A small network was trained on made-up records. Each row is its average activation on records with the value named, seen along a few directions.
Values that are neighbours, or in one group, have similar rows; names and order tell nothing.
(in the rows, 500 means zero)
Random noise pushes rows far along 8 fixed directions. That doesn't count. These rows show it; they differ only by the noise:
[502 449 460 433 467 444 521 419 603 521 594 478 590 545 468 528 545 509
 454 539 513 570 494 519]
[469 537 611 563 391 395 578 596 567 671 431 500 451 485 500 443 474 641
 549 523 463 635 707 518]
[510 441 417 662 658 676 388 467 539 416 537 524 348 542 497 419 443 486
 561 408 804 430 446 373]
[573 545 516 741 620 656 529 416 563 512 729 570 346 488 407 449 457 479
 395 479 600 480 475 513]
[541 625 625 730 388 511 695 507 582 599 739 568 370 448 328 444 499 557
 307 586 412 500 564 550]
[605 561 558 345 605 444 510 477 400 695 427 419 623 443 623 580 511 354
 585 482 347 702 574 721]
[733 781 623 312 551 410 635 494 249 714 474 507 487 203 333 409 565 412
 486 567 294 577 654 715]
[575 507 492 591 585 531 524 353 607 542 715 572 414 436 309 383 497 561
 431 505 579 544 580 515]
[495 478 435 528 512 572 483 490 532 438 549 475 526 605 570 585 520 449
 444 506 613 464 359 457]
[663 553 426 491 709 724 421 394 540 524 567 682 389 459 614 521 389 534
 427 509 642 523 493 450]


Field TOSA:
bedub: [644 621 567 387 562 443 551 394 538 628 561 573 691 556 658 777 515 605
 325 595 293 738 492 673]
zefo: [354 547 523 598 213 651 624 683 623 357 560 589 404 520 528 594 455 535
 193 633 459 238 211 387]
mopil: [482 554 536 555 500 482 455 559 476 573 444 598 509 478 619 549 507 619
 544 444 439 534 648 482]
non: [461 615 548 560 600 378 455 624 287 540 306 447 482 481 519 432 565 683
 620 405 449 498 661 523]
gires: [350 449 629 737 144 486 659 626 646 573 606 504 528 680 622 641 413 502
 402 564 338 520 465 465]
nufem: [390 494 598 553 444 365 549 480 551 544 513 433 494 537 384 472 507 577
 485 499 430 566 523 559]
nel: [422 374 491 500 624 390 477 381 581 441 537 446 613 605 432 489 550 603
 502 399 345 650 581 559]
sipok: [526 360 453 259 320 509 505 506 533 410 510 593 547 393 462 438 401 326
 570 661 464 362 535 368]
kufik: [595 622 469 359 438 457 525 632 306 506 309 601 503 383 602 462 511 553
 524 542 402 372 599 475]
leg: [628 455 316  85 628 483 318 311 517 431 311 611 564 470 606 571 465 584
 557 533 612 562 488 414]
donat: [485 468 392 422 565 458 468 349 513 368 614 560 564 526 381 464 593 653
 426 532 408 504 498 513]
sidep: [334 537 507 709 645 389 355 466 492 385 432 388 457 591 248 454 619 850
 505 371 756 459 405 482]
The values of TOSA form a line.
Q: A walk along TOSA starts at nel and steps to its neighbour donat. Put mopil, non, gires, sidep in the order it reaches them.
A: non, mopil, gires, sidep
Q: Fewest steps between sipok and zefo?
A: 6

Field DEFE:
fima: [431 433 629 631 340 352 593 529 606 680 603 476 569 582 574 546 497 554
 499 537 305 608 676 555]
kaza: [560 543 374 417 705 617 387 463 338 408 393 402 473 470 523 448 518 372
 624 405 773 464 379 469]
femo: [663 696 561 483 548 668 502 481 440 572 523 707 330 301 439 515 392 480
 344 613 463 398 452 548]
keme: [382 518 476 542 506 479 430 691 458 531 277 492 529 653 803 589 468 641
 612 432 492 524 568 479]
geb: [650 740 558 372 489 417 545 571 362 592 386 696 538 448 469 511 465 812
 426 588 492 538 669 432]
mef: [594 651 630 607 739 538 507 433 287 667 541 326 548 412 463 558 531 230
 516 336 324 598 340 842]
bal: [584 608 647 311 406 470 646 549 421 563 333 660 297 194 374 337 444 576
 424 594 304 467 765 447]
makul: [595 460 529 421 601 586 526 510 367 533 517 450 585 369 624 521 516 119
 575 440 337 481 493 610]
sadan: [758 496 366 484 943 766 333 109 650 589 853 749 456 508 571 544 363 463
 431 462 565 698 524 558]
vifi: [581 519 471 277 757 501 366 452 236 568 314 414 570 317 594 431 494 394
 726 429 339 587 614 744]
sen: [522 447 476 458 516 614 423 644 485 418 282 450 481 581 752 622 467 435
 609 504 644 532 381 382]
gur: [475 461 345 280 245 454 545 500 624 345 487 528 562 547 494 582 533 504
 368 648 582 374 309 376]
The values of DEFE form a line.
Q: Name the neighbours of keme, in listed order.
A: makul, vifi
Q: Name the neighbours of kaza, in listed order.
A: sen, gur
Q: Name the neighbours of geb, in listed order.
A: fima, sadan
